[[-33  26  13  27  13 -38 -38  26 -38 -30  29  21]
 [ 56  56  -7 -53 -38  50  13 -58  21  21  32 -43]
 [ -8 -29 -22  20  -7  -7  21  28  51  -3  24  -2]
 [-19  -4  19  69  44 -19   8  73  39 -12  45  55]
 [-53 -62 -42  -4 -28 -50 -15   4 -19 -25 -28 -26]
 [ 13  50  22  20  18   7   0  13  26  -6  64  25]] -> -30

[[-42 -37  60 -67  49  46 -48  92 -46 -61  89 -92  62  63]
 [-30 -27  26 -48  31  59 -16  80 -34  -4  47 -77  43  51]
 [-10  -9  43 -50  50  68 -42  93 -12  -1  53 -89  26  30]
 [ 10   9  57   7  24 -54 -36 -13  11 -85  62  35  27   7]
 [-10  -8   3  30 -24 -59  26 -51 -12 -44  16  71  36  25]] -> -92

[[ -1  32  28  -6 -34  24  13  22 -49   8 -32  -3]
 [ 10  17  21 -12 -23  16  -1  18 -39   6 -20   9]
 [  2  41  42  -9 -61  42   1  20 -72  14 -23  -7]
 [ -2  37  28  -8 -46  47  14  13 -65  10 -33 -14]
 [ 11  24  12 -13 -20  13   1  16 -30   9 -21  17]
 [ 12  19  16 -10 -31  24   0  10 -36  15 -18   7]
 [ -4  27  29  -2 -44  31  10  20 -53   6 -32  -9]
 [  7  32  32  -1 -43  30   2  23 -54  10 -33  -2]
 [ -2  43  52  -3 -57  64   6  17 -70  22 -39 -21]
 [  9  18  17  -6 -35  19   8  20 -41  18 -17  -8]
 [ -1  21  34 -11 -44  28   2  19 -51   8 -17  -3]
 [  4  21  25 -17 -23  18   1  13 -33  15 -29  -2]] -> 8

[[ -1  -5  22   9  27 -11  -3]
 [-39  21  17  -5  77 -61 -10]
 [-11  18  19 -19  20 -28   2]
 [-38  20 -35  -8  27 -32  -8]
 [-50  38   5 -25  69 -74  -8]
 [-40   3 -21  18  63 -36 -16]
 [  0 -10  16  15  26  -5  -4]] -> 27

[[-59  -7   1  51   0 -16 -19   0   7 -19  47  67]
 [ 38  -7  -6  51   0 -16 -19   0  -5 -29  47  25]
 [-47  -7   1  41   0 -16 -19   0   7 -19  40  25]
 [-47  -7   1  67   0 -16 -19   0   7 -19  80  81]
 [ -9  -7   1   2   0 -16 -19   0   7 -19  -1 -12]
 [ 89  -7 -19  51   0 -16 -19   0 -21 -19  47  19]] -> -19

[[ 85  25 -20   3  13  -1 -30  54 -27 -59]
 [  9  78 -27  35 -51 -49 -34 -25  -9 -27]
 [ 18 -39  62 -78  73  64  30  62  48  -3]
 [ 58  -9  -4 -19  38  19 -12  58 -14 -67]
 [ 35  45 -49  30 -47 -36 -40 -13 -50 -26]
 [ 48 -46 -23 -27  54  38  -9  60 -30 -39]
 [-19   3  76 -71  59  79  59  48  57  22]
 [ 44 -32 -71  47  -4 -35 -46 -15 -61 -45]
 [ 51  16  28 -33  39  25  -2  67  -6 -51]
 [ 29 -83 -31   1  56  37 -17  27 -43 -19]] -> 54
---
[[-19, 74, -47, 17, -41],
[22, -78, 29, 4, 53],
[-18, 83, 24, -32, -32]] ==> 29, 83

[[-29, -38, -44, 31, -30],
[59, 51, 10, 81, 14],
[48, 59, 45, 60, 67]] ==> 10, 81

[17, 81, 25, -91, 57] ==> 25, 81

[[48, -73, -42, -11, -68, -24, 2],
[54, -68, -32, 0, -62, -19, -9],
[44, -38, -13, 3, -46, -3, -33]] ==> 0, 54

[-4, -19, 63, -49, -94, -5, -40] ==> -49, 63

[97, 31, 85, -2, 83, -96, 73] ==> -2, 97
---
[[ 0  0 23 94]
 [ 0  1 32 92]
 [16 93 93 95]]
23

[ 10  56  86 -25  12  27]
86

[-35  53  48 -83]
48

[-22  59  96 -53 -56 -47  32]
96

[-71 -83   1  23  55 -34]
1

[-28  48 -86 -46  14 -91]
-86

[[ -8  -9 -30 -16  37  -1   9]
 [ 16 -37   9 -80  16  75 -48]
 [  4  27 -25   1   8  43 -27]]
-30

[ 20  84 -13 -15 -60  59]
-13
---
array([[ 3, 75, 60, 41, 24, 16],
       [77, 66, 37,  7, 18, 65]]) yields 77, 3

array([ 33,  19,  10, -26,  41,  20]) yields 41, -26

array([[108, 116, 155, 143, 200, 174,  61],
       [174, 175,  43, 169, 221, 209,  29]]) yields 221, 29

array([-45, -47,  41,   3]) yields 41, -47

array([[  19, -108,  -59,  243,  503, -266, -228],
       [-340, -148,   28,   18, -855,  275,  -55]]) yields 503, -855

array([[ -8, -21,  -8,  37, -26, -18,  16],
       [-11,  -7,  17,  -9, -37, -21,   3]]) yields 37, -37
---
array([[3463, 6186, 2458, 2551, 4486],
       [6465, 9317, 2345, 2672, 6486],
       [3024, 6383, 3218, 5627, 4308]]) => 2345

array([[316, 231, 806, 148, 223, 362, 523],
       [572, 572, 328, 633, 578, 625, 416],
       [569, 469, 599, 398, 621, 462, 452]]) => 633

array([-469,    7,  690, -587,  -37, -160,  396]) => -587

array([[9, 3, 7, 2, 4],
       [2, 7, 5, 9, 5],
       [5, 6, 4, 8, 3]]) => 5

array([589, 937, 101, 498, 443]) => 101

array([[ 590,  756,  -48, -332, -626, -342, -526],
       [ 590,  756,  -33, -332, -673, -293, -421],
       [ 590,  756, -162, -332, -446, -443, -557]]) => -332
---
[[-81, -68, -5, -2, 15, -61],
[66, 42, -15, 0, 19, 41],
[33, 30, -43, 19, 73, 12]] result: 41

[[-45, 84, -23, -45, 20],
[-24, 39, 82, 36, 84]] result: 20

[[-26, -43, -13, -56, 18],
[-41, 15, -34, 20, 41],
[20, 2, 1, 96, 3]] result: 41

[[20, -39, -9, 53, -74, -17, -41],
[68, 19, 14, 42, -51, -6, 62]] result: -41

[[-76, -40, 23, -34, -63],
[-83, -7, -23, 10, 3]] result: -63

[[96, -15, -16, 22, 47],
[87, 8, -37, 12, 67],
[96, -25, -9, 24, 40]] result: 67
---
array([ 0.572, -0.943,  1.557, -0.603]) -> 1.557
array([  0.5,  16.8, -20.1,   6.2,  18.4, -10.1, -18.8]) -> -20.1
array([ 0.20, -0.03, -0.09, -0.15, -0.01,  0.01, -0.17]) -> -0.09
array([ 1.380, -1.305,  1.859,  0.025,  0.165,  1.670,  1.944]) -> 1.859
array([ 0.7,  1.7,  1.3, -0.1, -1.1]) -> 1.3
array([ 0.130, -0.138,  0.148, -0.029]) -> 0.148
array([ 1.37, -0.53,  1.58,  0.85, -1.78,  0.26]) -> 1.58
array([ 157.0, -112.6,  138.3,   70.9]) -> 138.3
---
[[-41, 36, 47, -84, 24],
[62, 50, -46, 52, -59],
[38, -30, 2, -8, -31]] 52

[[-83, 52, -5, -17],
[-48, 45, -39, -57],
[-62, -2, 45, 57]] 52

[-87, -98, -38, -35] -38

[91, -13, 12, 99, 0] 91

[[-23, -22, 98, -86, -2, -13],
[-69, -50, -72, 86, 51, -66]] 86

[-15, -38, 48, 74, -43, -33] 48

[0, -51, -54, 16, 96, -28, 15] 16

[[96, -69, 94, -65, 71, 100],
[36, -46, 19, 34, -46, -23]] 96

[-19, -21, -96, -37, -60, -72] -21
